These are the activations of a small neural network, seen along a few directions. Each row is one input.
Each table varies a few parts of the input and shows all the possible inputs, shuffled.
Descriptions start from the smaller parts, as in this example, which fits no table here: line(4) and (point or line(9) or (values(2) and ring(8))).
Shared parts are said once, and a part with two or three values counts as separate values.
In the rows, zero is written as 128.

Other details of the inputs vary at random and push rows far along three fixed directions, the same in every table; ignore that.

Rows:
r1: [106 118 138 116 132  95 131 131 137 152 120]
r2: [117 110 117 107 139 102 140 115 143 137 118]
r3: [136  98  96 127 148 145 131 115 142 111 122]
r4: [121 116 131 119 130  88 143 130 127 146 112]
r5: [122 146 141 147 142  64 125 141 114 146 141]
r6: [134 124 101 105 145 125 127 106 158 116 106]
r7: [111 108 124 126 144 140 128 101 167 129 108]
r8: [ 99 128 142 125 140 105 137 132 135 151 109]
r9: [119  99 114 137 143 154 140 109 150 111 118]
r10: [135 138 131 117 133  91 128 129 130 137  96]
r11: [109 107 116 115 139 131 144 102 162 122 115]
r12: [119  96 111 116 142 128 139  97 153 130 119]
r13: [132 132 154 138 128 176 133 135 123 118 149]
r14: [154 149 152 120 127 153 127 165  99 120 165]
r15: [110 132 157 113 119  83 137 135 112 155 127]
r16: [108 115 121 117 138 135 143 100 166 120 108]
r17: [116  92 109 130 150 129 141 110 148 124 111]
r18: [155 151 141 129 134 171 115 138 120 111 139]
r19: [128 153 150 112 128  85 110 146 118 151 113]
r20: [144 118 152 138 115 163 142 130 119 112 152]
r21: [131 136 134 116 139  97 107 125 133 147 104]
r22: [121  98 105 129 148 156 138 112 150 126 128]
r23: [131 102 119 127 130 164 130 118 143 119 150]
r24: [125 157 147 118 136  90 117 150 112 153 109]
r25: [147 125 132 117 123 156 126 147 123 115 166]
r26: [106 135 165 132 131  97 128 138 112 163 116]
r27: [110 140 173 124 118  94 128 123 116 154 114]
r28: [125 143 122 144 153  75 123 126 134 135 127]
r29: [112 112 116 134 141 156 144 115 158 104 113]
r30: [162 156 167 134 124 156 117 152  98 104 145]
r31: [152 135 153 126 122 145 135 166  94 111 167]
r32: [162 158 169 124 120 157 107 149 109 114 154]
r33: [130  94 102 120 142 148 127 111 154 124 134]
r34: [131 133 108 108 144 130 125 103 162 112  98]
r35: [160 122 111 127 130 160 126 116 136 104 127]
r36: [120 105 124 133 139 136 142  97 160 122  99]
r37: [133 146 151 127 134  86 114 142 103 145 103]
r38: [155 122 134 117 121 155 128 131 112 115 164]
r39: [ 92 136  46 175  23 141 103 116  84 155 123]
r40: [128 124 114 103 142 102 129 115 143 132 109]
r41: [158 174 159 154 133 138 119 149 113  99 171]
r42: [ 94 151  40 175  35 143  87 123  81 145 114]
r43: [135 130 103 125 147 152 126 118 154  96 103]
r44: [154 138 155 111 114 144 133 153  99 117 175]
r45: [133 158 160 115 124  89 110 126 112 146 104]
r46: [134 104 115 128 123 159 151 123 140 109 142]
r47: [140 136 150 123 125  81 122 136 103 152 110]
r48: [135 128 150 124 124  80 128 137 102 155 116]
r49: [134 155 172 163 127 143 137 146 117 107 180]
r50: [ 71 151  63 187  28 155  99 116  91 146 109]
r51: [111 133 168 122 119  89 130 125 113 156 120]
r52: [129 109  92 118 151 149 135 124 150 120 127]
r53: [131 128 131 110 135  91 119 117 124 146 110]
r54: [144 119 135 129 131 163 133 143 112 124 163]
r55: [112 110 102 150 159 112 143 106 163 118 137]
r56: [142 130 129 154 136 140 138 139 123 106 184]
r57: [102 124 146 120 131 100 130 128 142 149 114]
r58: [129 121 114 118 156 112 121 121 137 143 104]
r59: [ 78 144  43 163  26 143  95 127  96 157 133]
r60: [117  98 100 122 150 124 143 120 150 120 113]
r61: [135 137 124 118 141 109 128 116 148 122  87]
r62: [122 104  95 120 149 150 141 123 151 122 131]
r63: [162 153 158 126 129 157 117 156  98 121 157]
r64: [103 135 139 155 146  83 136 121 141 137 129]
r65: [161 134 155 123 113 143 139 158  97 115 167]
r66: [151 132 130 126 129 155 130 150 113 102 151]
r67: [112 134 165 128 116  87 142 138 115 150 113]
r68: [121 121 128 128 126 171 133 121 156 110 139]
r69: [171 155 169 130 115 154 122 145 101 108 145]
r70: [111  98 106 125 149 127 147 117 152 120 112]
r71: [148 112 145 134 116 159 144 132 114 115 158]
r72: [142 111 105 126 142 164 128 126 133 119 143]
r73: [152 134 132 116 124 157 120 146 124 112 160]
r74: [127 130 150 117 128  83 113 140 110 162 125]
r75: [103 135 163 132 126  89 137 145 112 146 113]
r76: [131 124 138 128 128 165 142 148 120 120 163]
r77: [123  93 103 127 152 126 137 112 145 124 112]
r78: [ 87 180  46 169  37 155  85 127  96 146 105]
r79: [122 104 121 111 140 104 134 107 139 142 117]
r80: [131 139 151 116 129  85 108 139 111 158 119]
r81: [154 141 132 127 129 158 127 149 116  98 144]
r82: [139 133  92 148 159 132 125 110 161  99 135]
r83: [138 111  98 116 145 122 137 113 153 118 105]
r84: [110 118 115 130 145 163 141 115 162 117 117]
r85: [126 162 157 115 127  90 108 143 122 146 106]
r86: [135 121 153 131 119 167 127 133 127 119 161]
r87: [146 119 101 113 141 148 121 100 151 111 118]
r88: [111 142 170 131 116  91 140 136 119 148 107]
Each input here is: line(8) and (point or (values(2) and ring(5))).
The inputs of r65 and r46 match in every part but the line(8) part. If r3 is changed in the same way as r65 into r46, which row does it become?
Answer: r17
The inputs of r47 and r20 match in every part but the line(8) part. If r53 is changed in the same way as r47 into r20, which row does it become?
Answer: r51
The inputs of r40 and r2 match in every part but the line(8) part. If r14 is changed in the same way as r40 into r2, which row does it become?
Answer: r62
Change only the values(2) part in r10. List by row number the other rows that result.
Answer: r35
List by row number the other rows that have the line(8) part in common with r27.
Answer: r7, r13, r16, r29, r36, r49, r50, r68, r84, r88
Change only the values(2) part in r12. List by row number the other rows that result.
Answer: r15

Rows:
r89: [163 178 201 129  96 110 111 174  70 125 157]
r90: [127 152 106 172 149 120 124 133 137 104 151]
r91: [ 92 163  37 177  33 158  85 100 117 120  95]
r92: [ 91 107 146 109 161  69 136  98 162 168  90]
r93: [178 118 121 110 175 202 129 107 175  72 162]
r94: [103 145  22 166  31 149  89 108 110 131 108]
r95: [154 152 191 118  96 110 136 179  53 142 170]
r96: [126 167 221 135  93 127 129 163  83 153 176]
r97: [ 90 161  26 162  39 159  75 111 120 135 108]
r98: [109  96 137 110 157  55 143  93 147 159  90]
r99: [ 99 122 121 174 137 127 147 130 138 118 163]
r100: [137 144 214 137  94 126 138 176  58 144 157]
r101: [160 190 210 141 100 113 113 156  72 126 158]
r102: [ 94 160  35 183  42 167  88 105 104 126  84]
r103: [171  86 116 101 170 198 143 110 166  86 180]
r104: [176  93 111  95 169 198 136 127 171  77 168]
r105: [123 163 221 129  89 129 127 178  86 147 168]
r106: [ 74 129  30 162  34 158  97  96 110 154 133]
r107: [146 117 110 120 114 129 124 130 125 118 133]
r108: [178  73 115 110 169 203 154 122 150  77 155]
r109: [118 130 120  95 173  65 125 121 154 158  73]
r110: [133 158 127 133 128 145 107 112 140 117 127]
r111: [169 111 103 151 195 179 149 128 174  60 186]
r112: [148 189 206 133 112 131 104 182  68 136 145]
r113: [118 108 120  98 175  67 123 126 145 167  73]
r114: [147 193 208 127 103 122 101 177  81 130 156]
r115: [155 181 197 126 112 126 105 186  64 141 152]
r116: [128 113 113 112 118 138 119 134 130 131 143]
r117: [107 117 110 166 140 120 143 132 130 118 168]
r118: [ 94 151  20 158  37 156  79 115 117 141 114]
r119: [105 141  20 172  40 158  93 113  98 138  97]
r120: [ 98 155  20 164  41 154  82 100 114 147 122]
r121: [150 121 110 126 118 127 126 115 122 124 141]
r122: [175 123 127 117 171 207 148 112 168  54 138]
r123: [ 83 118 149 108 161  80 147 113 165 164  73]
r124: [136 159 182 163 122  91 133 187  66 137 206]
r125: [154  83 143 127 162 218 166 116 167  75 143]
r126: [105  92 137 104 153  57 140 108 150 153  82]
r127: [126 124 131 116 171  66 124 114 145 145  54]
r128: [176  76 118 104 159 193 151 118 162  71 166]
r129: [ 97  97 148 112 150  64 144 106 158 152  76]
r130: [168  79 114 101 176 210 144 129 156  87 161]
r131: [132 121 127 112 164  51 127  98 152 151  79]
r132: [173 121 116 102 178 208 138 123 170  69 151]
r133: [ 88 103 146 103 157  71 134 113 165 162  83]
r134: [127 123 122 103 166  58 136 114 147 149  67]
r135: [134 100 131 164 183 194 171 120 185  66 185]
r136: [145 139 203 129  97 120 135 178  50 145 163]
r137: [113 124 137 136 110 151 152 122 133 122 122]
r138: [ 89 100 144 109 167  80 137 117 152 168  72]
r139: [141 127 108 118 125 134 116 122 129 134 147]
r140: [142 149 200 121  93 115 142 175  54 142 170]
r141: [ 81 135  16 151  39 160 100 115 103 152 122]
r142: [153 169 185 109 105 115 121 189  62 149 172]
r143: [ 86 108 151 116 165  85 139 117 160 167  66]
r144: [141 111 115 126 115 129 131 112 120 127 145]
r145: [166  99  99 146 193 177 154 130 170  65 193]
r146: [160  82 137 121 157 202 163  97 169  75 168]
r147: [163 163 186 118  99 109 131 182  55 139 166]
r148: [103 159  28 177  36 150  88  90 111 131 110]
r149: [ 94 106 155 118 149  69 146 105 166 151  70]
r150: [ 99 149 129 159 193  47 128 114 167 132  89]
r151: [141 132 110 123 132 147 113 139 123 130 121]
r152: [157  75 122 104 173 214 150 125 157  86 161]
r153: [118 121 142 144 108 145 143 106 138 125 133]
r154: [ 94 104 130  93 166  69 141 116 149 166  84]
r155: [107 121 128 121 119 153 140 129 131 133 134]
r156: [107 148 136 105 175  74 121 113 161 147  60]
r157: [127 102 122 107 168  60 133 120 138 157  67]
r158: [ 96  98 135  95 160  64 130 115 157 163  88]
r159: [123 133 128 108 168  61 132 110 150 142  61]
r160: [134 154 211 129  90 121 146 173  63 141 164]
What is each input in this table made of?
Answer: line(8) and (point or (values(2) and line(4)))
The inputs of r127 and r119 match in every part but the line(8) part. If r90 is changed in the same way as r127 into r119, which row does it become?
Answer: r111
Change only the values(2) part in r121. List by row number the other rows that result.
Answer: r139
List by row number the other rows that have the line(8) part in common with r116.
Answer: r95, r103, r108, r124, r128, r130, r141, r144
Change only the values(2) part in r149. List by row number the other rows that result.
Answer: r105
Change only the line(8) part in r113. List by row number the other rows that result.
Answer: r112, r115, r130, r138, r143, r151, r152
Change only the line(4) part in r153. List by row number the other rows that result.
Answer: r125, r137, r149
List by row number the other rows that have the line(8) part in common with r106.
Answer: r98, r117, r126, r136, r140, r152, r154, r158
